[ 68.4  12.3 -60.0   1.9  11.2  -2.9 -40.1  36.5 -49.4   1.9 -47.0  49.3
 -27.8  52.4 -24.1 -77.9 -51.1] -> P
[-75.4 -24.8  53.3  43.8  50.5  33.1 -57.8 -16.6  32.1 -38.3 -68.0  27.2
  69.0 -59.6 -43.7  69.4  74.3] -> C
[-25.0  68.3 -38.0 -29.8 -67.1  34.8  -1.8  75.7  14.0 -64.6  16.6 -27.8
  49.3  52.4 -41.2 -80.2 -66.5] -> S
[-34.5  -9.5  30.4  43.8  58.2 -61.8  40.6 -11.7 -25.0  68.3 -38.0 -30.0
 -67.1  79.7  20.9  35.7  12.7] -> X
back: [ 49.3 -47.0   1.9 -49.4  36.5 -40.1  -2.9] -> P
find: [-27.8  49.3  52.4] -> S
find: [30.4 43.8 58.2] -> X
find: [-49.4   1.9] -> P
find: [-67.1  34.8  -1.8] -> S
back: [-67.1 -30.0 -38.0  68.3 -25.0] -> X

[ -6.8 -38.6 -27.9 -25.3  16.9  14.2  15.3  32.8 -39.0 -18.0 -46.1  26.5
  29.3 -50.0 -47.6 -24.1  17.1 -21.2  34.7] = L
[ -6.6  35.9  18.8  19.4 -35.0 -34.0 -37.5  14.3 -52.1 -37.8 -41.9   2.1
 -42.9  11.4   8.7  28.9 -26.3  29.9 -68.0] = V
[ -9.6 -55.6 -16.7 -11.8   4.4  -2.7 -12.5   0.5  41.9 -12.2  72.0   5.1
  -2.6  70.0  63.7 -38.1  -9.5 -39.6   1.0] = N
[ 17.3  58.1 -11.8  -2.7 -16.7   0.5   4.4 -12.5 -37.8  14.3 -52.1 -42.9
 -37.5 -53.0 -53.4  46.4  16.4  44.9 -41.4] = T
find: [-34.0 -37.5  14.3 -52.1 -37.8] -> V
back: [-37.8 -52.1] -> V
back: [-37.8 -12.5] -> T
find: [  4.4 -12.5 -37.8  14.3 -52.1 -42.9 -37.5] -> T
back: [-37.5 -42.9] -> T
back: [-37.8 -12.5   4.4   0.5 -16.7  -2.7 -11.8  58.1] -> T
back: [  0.5 -12.5  -2.7   4.4 -11.8 -16.7] -> N

[-41.3 -12.7 -14.1 -10.2 -25.7   3.1  41.5   1.9  38.4  70.3  11.0 -11.9
  22.1] : E
[ 15.5 -32.1 -20.5  23.5 -46.5  12.7  50.6 -20.2  -6.4 -20.1 -29.2  -6.4
  39.2] : Q
[-42.9 -12.2 -14.2 -10.9 -25.4   2.9  41.8  20.9   3.8  21.0  31.3  13.7
 -48.6] : Z
[-25.2 -17.9 -16.1  -0.5 -31.8   5.9  44.5 -21.3 -26.5 -43.5 -31.0  13.0
  15.6] : U
[  2.8 -27.7 -18.8  16.0 -41.6  10.0  48.2   3.1  27.4  47.3   9.5 -10.2
  13.8] : D
[ -7.6 -24.5 -17.7  10.0 -37.9   8.9  46.6  14.3  19.8  41.7  23.8  -0.6
 -16.9] : R
[-30.3 -16.4 -15.7  -3.6 -29.7   5.0  43.0   9.5  36.0  58.3  17.5 -18.0
  13.0] : H
[ -7.6 -24.5 -17.7  10.0 -37.9   8.9  46.6  -8.8  24.3  37.0  -7.3 -15.1
  37.7] : M
[  0.8   3.1 -14.1  11.0   1.9 -25.7  70.3  38.4 -10.2  41.5 -12.7  18.6
 -54.1] : W
[ 14.5 -32.4 -20.0  22.8 -45.6  12.8  50.2 -23.7  17.5  20.4 -28.7 -17.3
  63.6] : F
[  0.7 -27.1 -18.7  14.9 -40.6  10.3  48.1  16.1 -16.9 -32.7  15.4   3.4
 -37.6] : G
[-54.6  -7.8 -12.9 -18.3 -20.8   0.4  40.0   3.8  31.4  49.8   9.4 -16.8
  20.6] : A
find: [ 10.0 -37.9   8.9  46.6  -8.8  24.3] -> M
find: [-24.5 -17.7  10.0 -37.9   8.9  46.6  -8.8  24.3  37.0  -7.3 -15.1  37.7] -> M
back: [ 11.0  70.3  38.4   1.9  41.5   3.1 -25.7 -10.2 -14.1 -12.7] -> E

